Each row below holds a small network's activations on one input, seen along a few directions.
Each table varies a few parts of the input and shows all the possible inputs, shuffled.
A made-up example of a description, with smaller parts first: one of 2 separate values, together with either a single point or one of 9 places along a line or (one of 6 places along a line, together with one of 8 places around a ring).
Shared parts are said once, and a part with two or three values counts as separate values.
In the rows, zero is written as 128.

Other details of the inputs shift rows strongly along two fixed directions, in all tables alike. That doesn't count.
These rows show it; all are for the same input, with only those details redrawn:
[154 119 130 116 132 145  98 110 148 133 122 145 166 120 128]
[151 119 130 119 135 142 100 111 144 133 124 143 164 120 128]
[124 104 148 158 161 117 112 100 110 126 130 122 143 123 130]
[124 104 148 158 160 118 111  99 112 126 129 123 144 123 130]
[160 151  35  55 142 139 133 192 153 166 166 134 140 115 105]
[128 134  56 101 173 109 146 179 114 158 174 109 116 119 107]
[127 133  56 102 174 108 147 179 112 158 175 108 114 119 107]

A family of inputs:
row 1: [139 153  56  99 152 111 155 186 123 130 175 110 100 146  96]
row 2: [125 123 155 161 129 119 127 106 121  99 123 122 121 147 125]
row 3: [104 132 165 157 107 120 146 117 113 109 110 117 106 136 142]
row 4: [104 110 158 144 128 123 136 112 113 139 112 131 137 107 161]
row 5: [165 146 141  88  69 167 113 122 177 114  98 169 163 132 144]
row 6: [108 124 162 162 124 113 143 113 108 105 120 119 110 140 139]
row 7: [104 110 158 151 133 122 128 107 110 136 115 125 127 114 146]
row 8: [111 130  63 103 164 105 162 181 108 164 167 112 107 112 123]
row 9: [207 159 122  64  57 193  76 117 217 108  97 181 180 146 110]
row 10: [117 140  60 110 165 110 144 178 112 158 171  97  89 126  90]
row 11: [153 114 141 151 161 111 124 108 118  93 140 134 173 141 143]
row 12: [158 139 130  94  86 172  87 115 178 139 101 153 149 123 113]
row 13: [107 110 154 155 137 122 122 105 114 133 117 121 122 119 134]
row 14: [101 140  74  97 137 115 168 185 113 169 151 111  98 105 131]
row 15: [129 157  63 110 147 110 152 183 117 127 174  99  74 155  80]
row 16: [112 116 162 160 135 109 146 111 103 104 125 126 126 136 152]
row 17: [ 97 116 164 157 125 125 124 106 109 135 112 116 103 122 129]
row 18: [115 109 152 155 145 122 116 102 113 131 122 122 131 121 131]
row 19: [125 109 150 156 154 121 108 100 114 127 127 121 140 125 126]
row 20: [127 115 153 161 143 111 132 106 113  98 130 127 135 143 137]
row 21: [136 154  56 102 150 110 155 186 123 129 175 107  93 148  92]
row 22: [104 126 166 157 117 115 150 117 107 110 114 120 116 132 152]
row 23: [185 153 131  73  57 182  97 120 201 113  93 178 173 136 132]
row 24: [145 131 135 103  94 161 100 115 164 141 103 150 147 117 127]
row 25: [ 91 144  82 108 131 115 164 182 108 167 149 100  72 114 115]
row 26: [109 113 156 171 150 118 108  98 105 125 126 105 105 134 106]
row 27: [158 130 129 108 113 158  89 112 162 135 113 145 158 123 116]
row 28: [124 126 156 162 127 120 125 106 120  99 122 119 114 149 120]
row 29: [112 112 153 159 139 124 114 101 117 130 118 117 120 125 122]
row 30: [141 136 142  93  71 169 108 119 172 145  88 158 152 108 144]
row 31: [111 128 163 159 116 119 138 112 113 105 116 119 108 142 135]
row 32: [121 128 158 163 122 122 122 105 121  99 121 117 104 153 112]
row 33: [122 109 150 158 154 121 109 100 113 127 127 118 134 126 122]
row 34: [206 170 128  43  22 211  78 123 233 116  80 194 178 139 119]
row 35: [126  95 144 171 187 100 121 100  97 121 140 116 165 118 145]
row 36: [189 170  31  34 112 152 134 199 180 139 163 153 148 138 102]
row 37: [145 153  44  53 121 143 142 194 156 172 153 137 125 110 114]
row 38: [102 127 166 160 114 115 149 117 108 109 113 117 109 134 147]
row 39: [ 99 141  76 101 135 115 167 184 113 168 149 108  91 107 127]
row 40: [160 142 146  97  79 159 117 120 165 112 103 164 163 132 148]
row 41: [114 102 149 159 157 114 121 102 108 130 127 124 138 119 138]
row 42: [134 120 151 160 146 115 122 105 115  96 133 123 132 150 123]
row 43: [116 120 159 162 132 113 137 109 110 103 124 123 119 142 137]
row 44: [148 138 150 104  80 152 129 122 158 115 100 160 161 125 160]
row 45: [123 104 148 159 162 116 112  99 110 126 130 122 143 123 130]
row 46: [126 151  63  97 143 108 171 190 117 135 169 114  99 137 116]
row 47: [117 108 152 154 149 120 117 103 111 130 124 123 136 120 134]
row 48: [114 111 152 157 141 123 115 102 117 130 119 120 127 122 127]
row 49: [107 136 166 151  98 127 140 117 119 110 107 119 100 139 135]
row 50: [100 111 158 155 132 121 129 107 109 136 115 121 119 116 141]
row 51: [109 132  68  98 155 109 165 183 109 166 162 115 108 108 131]
row 52: [110 107 153 153 144 119 124 105 110 133 121 125 133 117 141]
row 53: [133 153  60  97 143 112 162 188 125 132 169 113 100 141 106]
row 54: [102 113 161 146 125 124 135 112 110 139 110 127 131 108 157]
row 55: [106 125 166 156 120 114 151 118 105 109 116 122 121 132 156]
row 56: [118 115 156 162 141 108 140 108 107 101 128 126 129 140 144]
row 57: [193 159 128  63  44 192  91 121 214 114  89 183 174 137 126]
row 58: [101 142  71 109 148 112 154 180 108 163 161  99  73 122  99]
row 59: [133 121 142 111 109 146 117 116 144 141 109 150 153 111 148]
row 60: [125 119 154 161 141 112 131 107 112  99 129 124 128 145 133]
row 61: [103 115 160 152 125 127 124 106 115 135 111 121 117 118 136]
row 62: [111 132 166 156 109 124 134 112 116 105 113 119 100 145 127]
- Changing only one part turns row 51 into row 16. The same change can be made to row 13. Which row results? => row 23
- Changing only one part turns row 6 into row 50. The same change can be made to row 36. Which row results? => row 45
- What is each input in this table made of? => one of 2 separate values, together with either a single point or (one of 5 places along a line, together with one of 6 places along a line)
- Change only the choice among 2 separate values in row 34. List by row number the other rows that result. => row 58
- Change only the place on the line of 5 in row 19. List by row number the other rows that result. => row 47, row 52, row 54, row 59
- Change only the choice among 2 separate values in row 55. List by row number the other rows that result. => row 54
- A walk changes only the place on the line of 6. It starts at row 36 and steps to row 42. List the rest of the walk in order. => row 1, row 21, row 9, row 15

A family of inputs:
row 63: [123 105 218 172  95 142 102  55 134  92  81 153 141 141 151]
row 64: [153 149  79  89 127 135 132 165 148 137 146 130 136 129 114]
row 65: [144 139  94 109 134 129 127 148 139 127 146 128 121 139 105]
row 66: [128 113 172 165 129 132  99  83 127 110 109 126 134 136 122]
row 67: [146 129 158 119  92 163  91  99 161 134  91 145 160 115 134]
row 68: [134 142 104 103 114 127 151 155 136 124 137 138 122 134 134]
row 69: [131 146  62 101 151 115 147 179 123 143 168 110  97 136  95]
row 70: [144 149  77  81 120 140 135 170 147 151 143 131 128 120 116]
row 71: [172 139 134  91  88 165 100 117 176 119 106 166 174 129 136]
row 72: [118 121 140 149 146 112 139 124 107 122 132 116 134 125 142]
row 73: [134  95 132 124 153 132 104 101 132 147 128 154 162 109 140]
row 74: [151 138 106 111 129 133 125 141 143 123 137 132 143 133 121]
row 75: [ 87 126  91 151 184  79 176 170  71 144 170  80  89 121 126]
row 76: [143 104 209 179 119 138  86  50 134  81  93 146 160 149 136]
row 77: [130 114 173 165 132 129 106  86 124 109 109 125 147 131 134]
row 78: [136 139 108 104 119 140 124 145 141 145 128 128 132 118 122]
row 79: [ 82 106 158 204 182  83 141 108  66 119 141  78  95 131 123]
row 80: [ 86 129  96 147 163  83 181 166  80 126 169  97  62 144 116]
row 81: [ 90 114 133 173 172  88 154 131  77 125 150  93  94 132 127]
row 82: [147 139 106 104 126 131 137 149 138 128 136 135 150 125 138]
row 83: [148 150  82  88 119 145 119 160 152 148 139 126 122 126  99]
row 84: [136 151  86  80 100 142 143 167 152 142 136 140 109 130 118]
row 85: [ 70 106 163 196 164  80 165 115  64 114 138  92  81 134 142]
row 86: [ 95 110 191 176 117 124 120  84 108 117 100 121 106 130 137]
row 87: [137 149  87  86 119 140 134 168 142 159 134 124 137 107 127]
row 88: [ 92 114 167 169 129 113 137 105 100 119 118 115  94 134 132]
row 89: [140 131 166 117  77 162 105 101 161 125  86 154 153 120 146]
row 90: [105 106 184 180 144 114 122  89  98 118 110 113 139 119 150]
row 91: [115 146  72 100 136 109 174 186 116 142 161 116  93 130 123]
row 92: [156 141 144  89  68 170 108 118 176 128  92 166 160 121 144]
row 93: [182 139 134  96  96 162  97 113 175 108 111 165 181 137 132]
row 94: [143 117  68  77 149 138 117 150 148 170 153 153 140 110 114]
- Changing only one part turns row 71 into row 82. The same change can be made to row 83. Which row results? => row 79
- What is each input in this table made of? => one of 2 separate values, together with either a single point or (one of 3 separate values, together with one of 5 places along a line)
- Change only the choice among 2 separate values in row 76. List by row number the other rows that result. => row 93
- Change only the choice among 3 separate values in row 81. List by row number the other rows that result. => row 63, row 65
